These are the activations of a small neural network, seen along a few directions. Each row is one input.
In each table, some parts of the input vary, and every possible input appears once, in random order.
A made-up example of a description, with smaller parts first: one of 2 separate values, together with either a single point or one of 9 places around a ring or (one of 4 places along a line, together with one of 5 places around a ring).
Shared parts are said once, and a part with two or three values counts as separate values.
(in the rows, 128 means zero)

Other details of the inputs vary at random and push rows far along two fixed directions, the same in every table; ignore that.

Rows:
R1: [130 118 162 134 133 158  92 141 123 118 136 129]
R2: [126 124 157 119 129 152 100 135 113 128 127 136]
R3: [104 144  53 140 133 112 116 111 169 129 157 103]
R4: [102 132  64 128 118 111 107 145 130 144 116 107]
R5: [142 133 154 145 123 133 115 152 106 110 145 117]
R6: [110 135  52 130 148 103 116 126 170 130 168 108]
R7: [130 123 173 118 126 161 130 142 113 118 139 142]
R8: [143 116 147 163 130 131 115 125 110 127 123 168]
R9: [126 140 149 133 132 147  90 137 103 126 134 129]
R10: [140 129 168 136 167 125 126 112 128 115 135 132]
R11: [146 146 182 124 123 130 138 100 133 132 125 136]
R12: [141 131 177 123 161 125 150 110 124 116 130 142]
R13: [ 90 125  54 130 125 137 110 147 139 144 145 109]
R14: [145 141 177 110 130 126 130  97 137 113 125 144]
R15: [132 132 160 160 136 134 113  95 123 131 150 107]
R16: [106 112 128  49  98 125 208 134 127 151  64 165]
R17: [124 144 145 136 131 151  98 139  98 123 151 129]
R18: [100 122  62 161 130 110 113 102 158 150 138  82]
R19: [143 123  35 135 120 133 121 128 143 140 128 120]
R20: [125 109 137  51  83  95 231 143 127 138  47 157]
R21: [137 129 162 152 155 128 129 110 120 131 156 120]
R22: [129 141 170 109 123 147 128 134  96 127 121 147]
R23: [150 134 167 115 150 119 110 113 140 113 147 140]
R24: [143 133 173 118 116 123 125 139  96 117 109 137]
R25: [143 130 153 149 127 130  98 151 112 112 133 113]
R26: [ 90 124  56 124 124 134 114 145 143 147 130 112]
R27: [106 118  67 132 114 121 144 157 145 125 129 106]
R28: [ 96 112  70 119 121 134 125 149 153 140 118 114]
R29: [180 126 142 132 127 154 111 119 109 120 126 146]
R30: [134 147 155 141 130 140  94 140  95 122 139 125]
R31: [113 134  64 122 146 101 121 124 171 132 152 114]
R32: [147 132 173 131 120 131 128 149 105 112 124 128]
R33: [141 128 163 146 170 125 105 111 130 113 143 125]
R34: [142 125 177 143 154 124 130 107 122 133 133 126]
R35: [144 144 177 112 132 128 133  99 136 113 127 144]
R36: [139 131 167 156 158 128 118 109 122 131 150 118]
R37: [106 146  57 153 125 114 118 113 166 147 157  93]
R38: [142 138 166 132 122 127 113 142  95 115 121 129]
R39: [105 117  55 151 124 120 105 159 154 126 130  91]
R40: [138 127 152 150 130 144 106 152 119 106 141 117]
R41: [137 125 170 155 134 131 107  92 124 130 140 110]
R42: [132 131 158 160 134 135 119  96 120 128 158 108]
R43: [141 153 157 151 133 135 108 104 137 130 153 118]
R44: [131 136 166 119 126 145 102 133 100 126 122 139]
R45: [142 151 164 135 140 134 109 102 136 110 151 131]
R46: [159 107 108  57  92 122 214 114 129 145  59 174]
R47: [124 127 143  53  89  98 236  96 154 157  60 161]
R48: [138 113 172 127 125 149 112 143 123 111 125 131]
R49: [146 115 150 173 134 133  94 124 110 124 132 163]
R50: [103 134  54 137 115 107 126 152 127 133 133 102]
R51: [147 120 161 157 128 134 129 124 103 125 125 176]
R52: [ 95 116  69 120 121 136 131 150 152 140 125 115]
R53: [141 124 168 155 158 125 107 107 126 131 143 117]
R54: [100 112  68 125 116 130 140 154 150 129 133 110]
R55: [121 103 133  62  91 109 220 144 137 132  57 153]
R56: [104 136  55 144 119 107 111 152 130 134 129  98]
R57: [137 119 174 125 124 152 128 145 119 111 130 135]
R58: [137 133 155 144 168 129 126 114 125 113 157 127]
R59: [113 131  58 127 148  99 108 124 174 132 150 109]
R60: [122 105 117  92  96 106 229 123 120 147  75 198]
R61: [133 146 154 139 128 141 102 141  91 121 147 127]
R62: [144 123  41 134 119 136 127 128 137 137 136 123]
R63: [114 126 131  52  91 105 216 135 113 149  55 162]
R64: [101 110  65 137 122 129 113 154 156 130 127 102]
Description of these inputs: one of 4 places along a line, together with either one of 2 separate values or one of 6 places around a ring or one of 8 places around a ring.
Changing only the place on the line of 4 turns R14 into R35. The same change can be made to R44. Which row results?
> R9
Change only the place on the ring of 6 in R53. List by row number the other rows that result.
> R14, R23, R33, R41, R47
Change only the choice among 2 separate values in R29. List by row number the other rows that result.
> R8

Rows:
R65: [ 99 112  65 153 134 106 130 126 155 147 131 106]
R66: [126 135 155 101 121 110 172 122 121 130 107 129]
R67: [118 124  55 150 133 100 130 128 152 138 131 113]
R68: [122 123 153 114 115 123 168 107 121 143 102 145]
R69: [133 120 105 119 111 145 134 152 118 125 122 144]
R70: [ 82 127  42 129 125 123  94 166 142 137 134 101]
R71: [128 132 156  93 126 112 170 126 137 122 113 136]
R72: [153 125 164 184 159 144  74 117 118 117 167 126]
R73: [144 133 166 155 131 160  53 158 108 101 154 105]
R74: [102 123  29 139 125 126  95 159 139 138 132 122]
R75: [141 129 143 110 113 122 166 105 119 142 104 153]
R76: [125 138 155 100 115 115 168 116 121 135 106 130]
R77: [155 128 163 184 159 139  76 120 117 108 166 123]
R78: [ 89 131  50 137 132 119 107 123 167 145 143  91]
R79: [160 147 174 167 163 146  59 126 123  97 182 115]
R80: [131 135 175 173 156 150  72 119 119 118 167 106]
R81: [107 119  60 127 142 117 125 126 170 137 141 110]
R82: [140 119 157 142 110 141 110 151  99 119 113 127]
R83: [129 118 137 105 112 131 155 146  98 134  94 166]
R84: [128 129 151 112 110 118 167 108 117 143 103 143]
R85: [147 143 167 180 147 132  73 121 104 112 164 109]
R86: [129 140 153  87 117 118 164 116 130 130 111 133]
R87: [149 142 156 119 139 131 120 119 124 113 143 130]
R88: [129 137 153  89 122 114 167 121 129 124 113 133]
R89: [149 132 140  99 122 116 167 114 126 125 111 153]
R90: [143 118 145 104 130 118 171 117 137 122 111 157]
R91: [119 129  52 146 129 102 127 124 144 141 130 110]
R92: [143 122 156 146 140 139 124 108 121 129 133 143]
R93: [131 124 153 116 121 105 174 122 122 130 104 142]
R94: [153 140 159 170 150 156  65 108 121 117 169 129]
R95: [129 142 167 133 128 133 120 115 116 131 135 119]
R96: [110 123 120 121 110 139 138 159 112 129 119 120]
R97: [125 118 152  99  99 131 157 154 111 127  88 131]
R98: [141 119 141  85 103 140 151 150 121 119  95 145]
R99: [141 115 145 104 131 124 169 113 139 131 112 159]
R100: [153 118 149 141 114 145 109 148 101 118 114 138]
R101: [119 123 157  92 127 129 167 114 139 132 112 140]
R102: [124 138 167 164 142 155  57 158  90 113 156 116]
R103: [136 122 149  92 133 121 170 120 142 119 115 147]
R104: [120 121 160 106 129 112 175 124 132 126 108 133]
R105: [145 121 147 142 117 153 119 149  95 120 129 144]
R106: [144 133 141  99 115 127 162 105 128 136 109 157]
R107: [122 119 158  94 131 122 169 120 142 130 114 139]
R108: [148 128 143 103 126 114 170 119 134 123 111 156]
R109: [135 122 165 149 140 122 129 121 120 119 133 130]
R110: [105 123  58 126 138 124 122 120 168 140 139 111]
R111: [ 89 129  68 139 127 116 124 122 154 150 130  96]
R112: [105 130  57 125 131 124 119 117 164 143 137 110]
R113: [147 135 155 155 137 172  62 155 103 102 170 122]
R114: [ 90 124  41 134 116 133 105 167 145 133 140  93]
R115: [ 96 116  63 151 130 113 128 120 152 149 128 107]
R116: [ 98 126  50 117 124 129 107 160 139 135 128 121]
R117: [114 133  36 155 127 106 110 120 149 147 137 102]
R118: [163 149 157 166 147 146  65 113 115 111 170 124]
R119: [136 136 146  86 118 129 161 108 133 134 113 147]
R120: [114 139  55 121 128 113 119 122 158 138 138 105]
R121: [133 143 165 120 129 137 116 114 125 125 140 123]
R122: [133 137 169 137 139 121 128 128 122 117 136 119]
R123: [124 125 156 139 122 139 109 151  90 125 121 143]
R124: [132 133 150 111 111 112 168 112 115 138 103 140]
R125: [143 138 184 169 164 146  61 128 125  97 181 106]
R126: [148 116 137  97 101 137 152 147 116 122  91 155]
R127: [126 124 171 138 144 131 127 122 126 125 138 122]
R128: [106 115  82 136 105 130 136 157 118 137 116 120]
R129: [112 119  53 138 135 122 123 117 164 143 135 121]
R130: [135 122 145 113 118 127 167 104 123 142 103 155]
Changing only one part turns R65 into R81. The same change can be made to R115. Which row results?
> R110
Changing only one part turns R121 into R75. The same change can be made to R107. Which row results?
> R72
What is each input in this table made of?
> one of 6 places around a ring, together with either one of 3 separate values or one of 8 places around a ring
Change only the choice among 3 separate values in R126. List by row number the other rows that result.
> R69, R74
Which other rows agree with R104 in the place on the ring of 6? List them by row number.
> R66, R76, R80, R95, R96, R97, R102, R111, R122, R127
Change only the place on the ring of 6 in R66. List by row number the other rows that result.
> R85, R87, R88, R89, R91
Change only the choice among 3 separate values in R100. List by row number the other rows that result.
> R83, R105
Change only the place on the ring of 8 in R106. List by row number the other rows that result.
> R89, R90, R94, R99, R108, R118, R129
